A small network was trained on invented records. Each row is its activation on one of them, seen along a few directions.
After each row come some of the record's fields: Lako, Fako, Ven, Safef, Rezul, Tebi, Tiv.
Not every record has every field; a missing one is written absent.
In the rows, zero is written as 128.
[187 159  41  78 129 144  93 146  97 112  73 135 147 148 141 119] | Lako=v1, Fako=s3, Ven=p1, Safef=u2, Rezul=d2, Tebi=h4, Tiv=n1
[144 155 187 186  94 182 159 122 180 195 190 116 165 126 144 123] | Lako=v1, Fako=s2, Ven=p4, Safef=u1, Rezul=d2, Tebi=h1, Tiv=n1
[137 161 163 138 117 117 130 112 128 145 141 126 120 118 111 141] | Lako=absent, Fako=absent, Ven=absent, Safef=absent, Rezul=absent, Tebi=absent, Tiv=absent
[154 110 144 187 134 102 139 127 130  75 106 152 173 102  74 154] | Lako=v1, Fako=s3, Ven=p3, Safef=u1, Rezul=d1, Tebi=h1, Tiv=n3
[212 146 132 187 129 148 129  86 117 194 149 106 103 143 135 127] | Lako=v1, Fako=s3, Ven=p4, Safef=u1, Rezul=d2, Tebi=h1, Tiv=n2
[184 139 132 152 106 117 141  87  85 174  66 176 131  79 120 136] | Lako=v1, Fako=s3, Ven=p3, Safef=u1, Rezul=d1, Tebi=h1, Tiv=n2
[104  89 155 153 106 118 180  99 107 214  95 127 129  89  77 180] | Lako=v1, Fako=s4, Ven=p3, Safef=u1, Rezul=d1, Tebi=h1, Tiv=n2
[ 91 130  29 137  75 147 178 148 184 130 134 180 171 138 134 122] | Lako=v1, Fako=s2, Ven=p4, Safef=u2, Rezul=d2, Tebi=h4, Tiv=n2
[139 160 146 100  92 115  96 115  70 159 162 151 159 167  92 100] | Lako=v1, Fako=s2, Ven=p2, Safef=u2, Rezul=d2, Tebi=h1, Tiv=n3
[152 150 158 188 126 119  98 137  80 169 121 125 138 149 126 161] | Lako=v1, Fako=s3, Ven=p4, Safef=u1, Rezul=d1, Tebi=h1, Tiv=n1
[158  85  72 158 123 167 104 104 132 183  65  79  86  98 154 104] | Lako=v1, Fako=s3, Ven=p1, Safef=u1, Rezul=d2, Tebi=h3, Tiv=n2
[147 131 175 139 146 107  84  99  61 158 147 100 161 116 122 134] | Lako=v2, Fako=s3, Ven=p2, Safef=u1, Rezul=d1, Tebi=h1, Tiv=n3
[ 53  94 103  97  93 157 116 103 175 114 150 109  96 125 134  92] | Lako=v2, Fako=s1, Ven=p2, Safef=u2, Rezul=d2, Tebi=h3, Tiv=n2
[116 150 141  83  95  96 100 125 127 175 116 160 167 139  53 139] | Lako=v2, Fako=s2, Ven=p3, Safef=u2, Rezul=d2, Tebi=h1, Tiv=n1
[ 93 123 126  68 229  73 204 161 157 134  84 147 163 191 159 126] | Lako=v2, Fako=s4, Ven=p4, Safef=u2, Rezul=d1, Tebi=h2, Tiv=n1
[118 161 154 178 103 107  92 138  99 193 130 111 123 161 142 160] | Lako=v1, Fako=s2, Ven=p4, Safef=u1, Rezul=d2, Tebi=h1, Tiv=n1
[ 89  80 180 131 156  78  99 122 140 105 204 143 141 104  99 133] | Lako=v2, Fako=s1, Ven=p2, Safef=u2, Rezul=d1, Tebi=h1, Tiv=n3
[157  92  51  54 110 144 188 132  89 119  86 160 110 128 134 153] | Lako=v1, Fako=s4, Ven=p1, Safef=u2, Rezul=d1, Tebi=h4, Tiv=n2
[156 155 129 136 144  71 204 168 142 165 128  83 110 132 104 185] | Lako=v1, Fako=s4, Ven=p4, Safef=u1, Rezul=d1, Tebi=h1, Tiv=n1
[140 128 198 100 142 120 103 161 178 203 201 162 151 139 116 177] | Lako=v2, Fako=s1, Ven=p4, Safef=u2, Rezul=d1, Tebi=h1, Tiv=n1
[228 117 133  41  92 171 108 200 112 141 122 187 175 135 151 122] | Lako=v1, Fako=s2, Ven=p1, Safef=u2, Rezul=d1, Tebi=h4, Tiv=n1
[112 185 113  99  82 104 141 100 151 128 117 178  96 127  96 112] | Lako=v1, Fako=s2, Ven=p1, Safef=u2, Rezul=d2, Tebi=h1, Tiv=n2
[160 143 170 131 161  78 103 116 105 111 159  91 113  94 132 102] | Lako=v2, Fako=s3, Ven=p2, Safef=u1, Rezul=d1, Tebi=h1, Tiv=n3
[103 157 116 122  97 147 145 187 130 130  64  69 122 143 150  97] | Lako=v1, Fako=s4, Ven=p1, Safef=u1, Rezul=d2, Tebi=h3, Tiv=n1
[180 111 162 146 143  60 189 150 122 129 105 100  91 113  70 133] | Lako=v1, Fako=s4, Ven=p3, Safef=u1, Rezul=d1, Tebi=h1, Tiv=n3
[156 146 193 119 141 193 145  93 177  96 128 158 165 122  82 177] | Lako=v2, Fako=s3, Ven=p3, Safef=u2, Rezul=d1, Tebi=h1, Tiv=n1
[201 194 166 126 156 163 128 172 173 121 139 158 101 137 138 174] | Lako=v1, Fako=s3, Ven=p4, Safef=u2, Rezul=d1, Tebi=h1, Tiv=n1
[138 136 134  74 150  57 156  94 168 178 139 150  93  82 117 131] | Lako=v2, Fako=s2, Ven=p2, Safef=u2, Rezul=d1, Tebi=h1, Tiv=n2
[109  94  48  61  80 145 167 102  79 118 132 128 153 144 147 172] | Lako=v2, Fako=s4, Ven=p2, Safef=u1, Rezul=d2, Tebi=h4, Tiv=n2
[115 160 178 183 106 146 172 132  93  89 131 117 126 147  72  92] | Lako=v1, Fako=s4, Ven=p3, Safef=u2, Rezul=d2, Tebi=h1, Tiv=n3
[ 81  22 147 152 135 160  98 197 162 124  94 110 139  93  84  75] | Lako=v1, Fako=s2, Ven=p3, Safef=u2, Rezul=d1, Tebi=h3, Tiv=n3
[151 167 116  82 132 113 181  67  70 179 150 155 109  93 139 109] | Lako=v2, Fako=s4, Ven=p2, Safef=u2, Rezul=d2, Tebi=h1, Tiv=n2
[153 157 204 131 156 176 142 106 179  95 130 151 155  83  99 160] | Lako=v2, Fako=s3, Ven=p3, Safef=u2, Rezul=d1, Tebi=h1, Tiv=n1
[ 75  86 133  87 118 158  64 158 141 107 166  58  88 149 126  43] | Lako=v2, Fako=s1, Ven=p2, Safef=u2, Rezul=d2, Tebi=h3, Tiv=n3
[189 144 124 157 171  93 135 119 146 126 107 117  88 125  37 101] | Lako=v1, Fako=s3, Ven=p3, Safef=u2, Rezul=d2, Tebi=h1, Tiv=n3
[133  40 132  75 158 173  72 160 100 134 131  57  97 128 140  73] | Lako=v2, Fako=s2, Ven=p2, Safef=u2, Rezul=d1, Tebi=h3, Tiv=n3
[126 165 169 126 152 186 125  72 184 119 203 117 151 122 110 153] | Lako=v2, Fako=s3, Ven=p2, Safef=u2, Rezul=d2, Tebi=h1, Tiv=n1
[165 125 170 195 110 126 105 122  67 133 114 136 162 138  97 129] | Lako=v1, Fako=s3, Ven=p1, Safef=u1, Rezul=d1, Tebi=h1, Tiv=n3
[122 126 153 178 122  85 139 172 158 105 168 186 138 129 103 132] | Lako=v1, Fako=s2, Ven=p4, Safef=u2, Rezul=d1, Tebi=h1, Tiv=n3
[172 120 183 154 124  98  91 154  72 171 119 158  95 134  99 109] | Lako=v1, Fako=s2, Ven=p1, Safef=u2, Rezul=d1, Tebi=h1, Tiv=n3
[202 132 194 152 107  61 125 154 128 129  90 108  82 130 101 100] | Lako=v1, Fako=s2, Ven=p3, Safef=u1, Rezul=d1, Tebi=h1, Tiv=n3
[122 159 177 166 104  90  96 169 110 173 113 132 117 149 151 173] | Lako=v1, Fako=s2, Ven=p4, Safef=u1, Rezul=d1, Tebi=h1, Tiv=n1
[202 134 161 100 122 163 173  98  85 143 156 132  91 164  90 132] | Lako=v1, Fako=s4, Ven=p1, Safef=u2, Rezul=d2, Tebi=h1, Tiv=n3
[ 87  72  94 158 154 199  71 148 126 176  84 132  80  89 165 147] | Lako=v1, Fako=s3, Ven=p4, Safef=u2, Rezul=d1, Tebi=h3, Tiv=n2
[ 64 109 145  89  89 168  54 160 187 126  90  57  89 146 105  78] | Lako=v1, Fako=s1, Ven=p3, Safef=u2, Rezul=d2, Tebi=h3, Tiv=n1
[157 171 100  96 147 119 111  52 118 125 130 145  81 111 130 146] | Lako=v2, Fako=s3, Ven=p2, Safef=u2, Rezul=d2, Tebi=h1, Tiv=n2
[106  95  78  77 153 184  93  92 165 132 110  50  54 104 147  93] | Lako=v2, Fako=s3, Ven=p2, Safef=u2, Rezul=d2, Tebi=h3, Tiv=n2
[114  89  62  94 131 138 119 110 119  71 110 193 169  98 164 153] | Lako=v2, Fako=s3, Ven=p2, Safef=u2, Rezul=d1, Tebi=h4, Tiv=n2
[130 142 186 153  90 139 131 112 154 103 171 184 118 146 135 131] | Lako=v1, Fako=s1, Ven=p2, Safef=u2, Rezul=d1, Tebi=h1, Tiv=n2
[194  96 144 144 145  94 104  70 124 142 131  78 128 139  53 131] | Lako=v2, Fako=s3, Ven=p3, Safef=u1, Rezul=d2, Tebi=h1, Tiv=n3
[132 164  66 118 108 135 107 164 132  54 118 110 174 133 179 111] | Lako=v2, Fako=s3, Ven=p4, Safef=u1, Rezul=d2, Tebi=h4, Tiv=n1
[ 90 141 163  95 119 122 178 137 120 105 122 141 171 106  47 178] | Lako=v2, Fako=s4, Ven=p3, Safef=u2, Rezul=d1, Tebi=h1, Tiv=n1
[111 155 133 142  94 100 101 132 146 197 139 145 142 173  52 143] | Lako=v1, Fako=s1, Ven=p1, Safef=u2, Rezul=d2, Tebi=h1, Tiv=n1
[132 127 146 102 137  50 110 113 149 128 197 134  99 150  82  96] | Lako=v2, Fako=s1, Ven=p2, Safef=u2, Rezul=d2, Tebi=h1, Tiv=n3
[ 93 101 115 103 166 171 125 192 109 132 156  52  85 105 138  43] | Lako=v2, Fako=s4, Ven=p4, Safef=u2, Rezul=d2, Tebi=h3, Tiv=n3
[136 101  47 104 126 134 115 129 157  85 111 192 136 101 169 156] | Lako=v2, Fako=s3, Ven=p4, Safef=u2, Rezul=d1, Tebi=h4, Tiv=n2
[144 157 166 177 144 108 117 131 106  58 152 130 151 109 151 132] | Lako=v2, Fako=s3, Ven=p4, Safef=u1, Rezul=d1, Tebi=h1, Tiv=n3
[148 137 162 113 147 124  80 103  60 123 161 153 137 142  92 132] | Lako=v2, Fako=s3, Ven=p2, Safef=u2, Rezul=d1, Tebi=h1, Tiv=n3
[ 90 166 125 187  86 144 155  97 154 123 144 170  89 149 127 140] | Lako=v1, Fako=s2, Ven=p4, Safef=u2, Rezul=d2, Tebi=h1, Tiv=n2
[ 99 165 168 112 142 119 146 120  80 115 193  89 104 135  95  80] | Lako=v2, Fako=s4, Ven=p2, Safef=u2, Rezul=d2, Tebi=h1, Tiv=n3
[135 151 120 166 141 110 122 151 130 158 115 122 169 135  94 209] | Lako=v1, Fako=s3, Ven=p4, Safef=u1, Rezul=d1, Tebi=h1, Tiv=n1
[133 119  44 125  83 184 109 108 107 119  54 172 130 156 107 150] | Lako=v1, Fako=s3, Ven=p3, Safef=u2, Rezul=d2, Tebi=h4, Tiv=n2
[191 127  64 135 141 123 111 183 106 121  65 118 144 142 194 163] | Lako=v1, Fako=s3, Ven=p4, Safef=u1, Rezul=d1, Tebi=h4, Tiv=n1
[136 130 100  71  87  99 114 205 137  87 149 166 145 154 144  99] | Lako=v2, Fako=s1, Ven=p4, Safef=u2, Rezul=d1, Tebi=h4, Tiv=n3
[186 140 131 118 128 115  96  82  57 114 157  96 143 160 109 139] | Lako=v2, Fako=s3, Ven=p2, Safef=u1, Rezul=d2, Tebi=h1, Tiv=n3
[163 138 113 110 186  88 120  84 130 150 176  86 118 131  67 131] | Lako=v2, Fako=s3, Ven=p2, Safef=u2, Rezul=d2, Tebi=h1, Tiv=n3

Which values does each new row have?
[160 131 154 152 142 130 163 167  40 154 152 145 101 159 100 134] | Lako=v1, Fako=s4, Ven=p4, Safef=u2, Rezul=d1, Tebi=h1, Tiv=n3
[ 77 151 155 107 113 136 184  82 112  78 158 160 104 106 132 168] | Lako=v2, Fako=s4, Ven=p2, Safef=u2, Rezul=d1, Tebi=h1, Tiv=n2
[ 99 142 193  99 144 102  66 124  86 166 136 131 119 122 134 161] | Lako=v2, Fako=s2, Ven=p2, Safef=u2, Rezul=d1, Tebi=h1, Tiv=n1
[111 197 155 135 125 116 103  86 136  90 142  75 141 141 125 147] | Lako=v2, Fako=s3, Ven=p2, Safef=u1, Rezul=d2, Tebi=h1, Tiv=n1
[ 84  97 139  56 152 170 123 180 109 161 122  53 118  92 141  89] | Lako=v2, Fako=s4, Ven=p2, Safef=u2, Rezul=d1, Tebi=h3, Tiv=n1
[132  92  98 141  59 119  87 191 127 113 113 148 170 180 175 188] | Lako=v1, Fako=s1, Ven=p4, Safef=u1, Rezul=d1, Tebi=h4, Tiv=n1
[144 182 164  68 171  86 155 139  96 110 126 100  76 116 133 158] | Lako=v2, Fako=s4, Ven=p2, Safef=u2, Rezul=d1, Tebi=h1, Tiv=n1
[193  54 115  68 182 212 110 118 137 118 134 104 111 127 124 119] | Lako=v2, Fako=s3, Ven=p2, Safef=u2, Rezul=d1, Tebi=h3, Tiv=n3
[102 165 113 131 116 131 141  46 143  84 159 157 128 116 109 147] | Lako=v2, Fako=s3, Ven=p2, Safef=u2, Rezul=d2, Tebi=h1, Tiv=n2
[198 108  55 123 137 148  92 179 115 100 105 146 117 170 142 150] | Lako=v1, Fako=s3, Ven=p4, Safef=u2, Rezul=d1, Tebi=h4, Tiv=n3
[119 152 133 100  89 125 180  60  52 175 150 133 144 122 135 136] | Lako=v2, Fako=s4, Ven=p2, Safef=u1, Rezul=d2, Tebi=h1, Tiv=n2
[135 119 190 163 145  97  75 101  82  92 161 122 159 105 138 137] | Lako=v2, Fako=s3, Ven=p2, Safef=u1, Rezul=d1, Tebi=h1, Tiv=n3
[ 97 193 147 165 123 138 170 154  91 175 149 123 132 146 109 119] | Lako=v1, Fako=s4, Ven=p4, Safef=u2, Rezul=d2, Tebi=h1, Tiv=n1
[133 144 181 180 122 132 115  87 112  74 137  74 149 122  90 106] | Lako=v2, Fako=s3, Ven=p3, Safef=u1, Rezul=d2, Tebi=h1, Tiv=n3
[136  54 107  81 213 135  85 159 161 113 129  61  90  75 117  88] | Lako=v2, Fako=s3, Ven=p2, Safef=u2, Rezul=d1, Tebi=h3, Tiv=n3
[144 157 116 158 116 114 208 103 122 152 126  86  44 142 135 158] | Lako=v1, Fako=s4, Ven=p4, Safef=u1, Rezul=d2, Tebi=h1, Tiv=n2
[109 115  73  91 114 144 112 112 135  57 108 184 157  92 181 146] | Lako=v2, Fako=s3, Ven=p2, Safef=u2, Rezul=d1, Tebi=h4, Tiv=n2
